Each row below holds a small network's activations on one input, seen along a few directions.
In each table, some parts of the input vary, and every possible input appears once, in random order.
A made-up example of a description, with smaller parts first: one of 5 places around a ring, together with either a single point or (one of 2 separate values, together with one of 4 places along a line) or one of 9 places around a ring.
Shared parts are said once, and a part with two or three values counts as separate values.

Other details of the inputs vary at random and push rows far along two fixed directions, the same in every table; ignore that.

Table:
x1: [  4   6  -6   8  -3   9  11   2  -2  -3  -9 -17 -11]
x2: [ 10   7 -16   8   0   8   8  -4   6  -3   1   1  -9]
x3: [  1   5 -12   4   3   7  13  10  -2  -2  -4 -19 -14]
x4: [ -1   2  -5   1   1   2  10  11  -3  -3  -8 -22 -10]
x5: [  6   7 -16  12   2  13  10   5   5   6   5  -6 -15]
x6: [  3   1 -24   1   2  17   5  -7  -5   3   1   4 -13]
x7: [ -4  -8  -2  -7   1   5   8   4 -23 -15 -30 -37 -16]
x8: [ 2 -2 10 -2  0 -8 -8 -7  4 -3  5 15 11]
x9: [ -8  -1  12  -2  -5  -4   0   9  -5   1  -9 -17   2]
x10: [ -8  -1   7  -6   0  -6 -10  -1   7  12  18  23  17]
x11: [ 2  0  3  5  1 -2 -8  0 11 12 16 18  5]
x12: [ 14   4 -12  14   4   9   7   0   8  -2   2  -2 -16]
x13: [-3 -5  9 -4  4 -9 -8  4  4  3  9  9  7]
x14: [ -2   0  12  -1  -6  -6 -13  -8  10  11  14  27  18]
x15: [ 1  2 -4 -2  0 -3 -7 -8 11  6 18 28 12]
x16: [ -3  -3  11   1   0  -3   7  14 -10  -9 -20 -35 -10]
x17: [-3  2  3  3 -3  1  1  6  1  5 -1 -7 -2]
x18: [  2   1   0   7   1   3   8  11  -2  -2  -9 -22 -12]
x19: [ 1 -1  0  1  5 -5 -9 -1 12 11 21 26  8]
x20: [  9   6 -21   7   4   8  12   0   5  -4   2  -4 -14]
x21: [  3   6  -6   3  -2   5  11   0  -5  -9 -11 -16  -7]
x22: [-32 -18  44 -34 -14 -23 -28  -8 -22   3 -13   8  41]
x23: [ 15   9 -24  12   2  11   4  -9  16   4  17  22  -8]
x24: [  3  -5 -13  -2   4   9  -2  -7  -5   0   0   6  -9]
x25: [-25 -17  36 -27  -9 -19 -22  -6 -21   0 -14   3  30]
x26: [ 10   4 -15   6   6   4   8   0   5  -5   3  -1 -11]
x27: [ -4   1  12  -1  -6  -4 -12  -8   8  12  14  26  19]
x28: [ 15   5 -16  11   6   7   5  -5   9  -5   6   8 -12]
x29: [ -1  -4  10  -6   3 -12 -13  -7   8   2  16  28  17]
x30: [ 0  3 -4 -2  1 -1 -3 -6  6  4 13 19  9]
x31: [ -3  -4  14  -1   1  -9 -15  -1   9  11  17  24  14]
x32: [  7   7 -18   5   4   8  10  -1   4  -2   5   0  -9]
x33: [ 12   4 -19   8   7   5   7  -2   9  -2   9   6 -11]
x34: [-12  -8  26 -14  -2 -16   5  11 -21 -23 -33 -44   4]
x35: [-15 -11  16 -17  -5  -6  -1   3 -28 -12 -32 -33   2]
x36: [ -7  -4  14  -6   1 -11  -9   4   2   5   7   9  13]
x37: [  6   5  -6   9  -3   8  10   3   0  -3 -10 -17 -12]
x38: [-17 -11  34 -16  -2 -21 -10  10 -11  -5 -12 -14  19]
x39: [ 18   6 -18  17   6  11   1  -6  18   7  19  22 -12]
x40: [  6   3  -3   4   1   2  10   2  -4 -12 -14 -20 -10]
x41: [-10  -6   2 -13  -4   0 -15 -14  -5  11  10  29  17]
x42: [  3   6  -6   3  -2   6  11   0  -4  -9 -11 -15  -7]
x43: [  8   4  -5  10   0   6   9   4   0  -5  -9 -18 -14]
x44: [ -9   0  12  -3  -4  -3   2   8  -7   1  -9 -17   3]
x45: [-10  -7   3 -12  -5   1  -3  -3 -16  -2 -14  -9   2]
x46: [  8   4  -5  10   0   6  10   4   0  -5 -10 -18 -14]
x47: [ -7  -2   8  -5  -1  -8 -12   0   8  12  17  24  16]
x48: [ 17   7 -22  14   6  10   3  -9  16   3  17  23  -9]
Each input here is: one of 2 separate values, together with one of 4 places along a line, together with either a single point or one of 5 places around a ring.
Q: Changing only the place on the line of 4 turns x28 into x2. The same change can be made to x7. Which row results?
A: x45
Q: Change only the choice among 2 separate values in x48. List by row number the other rows that result.
A: x40
Q: Change only the choice among 2 separate values in x47. List by row number the other rows that result.
A: x4

Table:
x49: [-16  -7  30 -16  -9 -16 -12  -8 -21  -7 -22  -4  24]
x50: [ 16   5 -15  19   4   6   1   1  18  13  18  19  -8]
x51: [16  4 -9  8  4  6  5 -8 15 -2 15 18 -3]
x52: [ 19   4 -15  15   9   9  10  -3   6  -8   2  -7 -18]
x53: [ 16  10 -16  15   1   6   7   2  21   6  13   9  -5]
x54: [  8   6 -12  13   3   1  25  25  -4 -14 -23 -55 -27]
x55: [-3 -2 -5 -7  0  6 -3 -5  1 12 12 17 10]
x56: [  7   8 -14   5   4   9   6  -5  -1  -8  -1   5  -9]
x57: [-26 -14  41 -28 -11 -21 -10  12 -29 -18 -38 -38  15]
x58: [-22 -17  37 -28 -16 -21 -22  -8 -12  -1 -11   7  33]
x59: [ -2  -1 -11   0   6   8  -7  -3   8  16  25  33   2]
x60: [-3 -6 -4 -3  4  6 -8 -5 -2 15 10 19  6]
x61: [ -7  -7  30 -11  -2 -18 -13   4   0  -7   5   8  20]
x62: [  3   8 -10   8  -5  11   7  -1   6   6   5  -3  -7]
x63: [-16  -3  24 -10  -6 -15 -15   0   1  12  11  14  21]
x64: [ 9  3 -3  6 10 -3  8  0  7 -9  3 -6 -6]
x65: [  6   7  -5  15   4   7  20  21  -3 -14 -23 -45 -26]
x66: [  6   6 -11   2  -2   7   8 -10  -3  -9  -7  -1  -1]
x67: [-2  3 -6 -3  0 -6  1 -7 -3 -3 -1  7  3]
x68: [  6  -3 -16   4   1   9  -5  -9   2   3   1  11 -10]
x69: [-1  1  4  6 -4  3 -9 -5  6 15 14 19  5]
x70: [ -2   5  -2   7  -1   5 -10  -2  14  13  25  27   5]
x71: [ -9  -8   6 -13  -1  -9  -8  -1  -8  -2  -7  -2   6]
x72: [ -2   0 -18  -1   7  11  24  16 -19  -9 -23 -49 -28]
Q: Changing only one part turns x68 into x69. The same change can be made to x58. Which row results?
A: x62
Q: What is each input in this table made of?
A: one of 4 separate values, together with one of 6 places around a ring
Q: Change only the choice among 4 separate values in x54. List by row number the other rows that result.
A: x50, x53, x65
Q: Change only the choice among 4 separate values in x59. List by row number the other rows that result.
A: x55, x60, x72
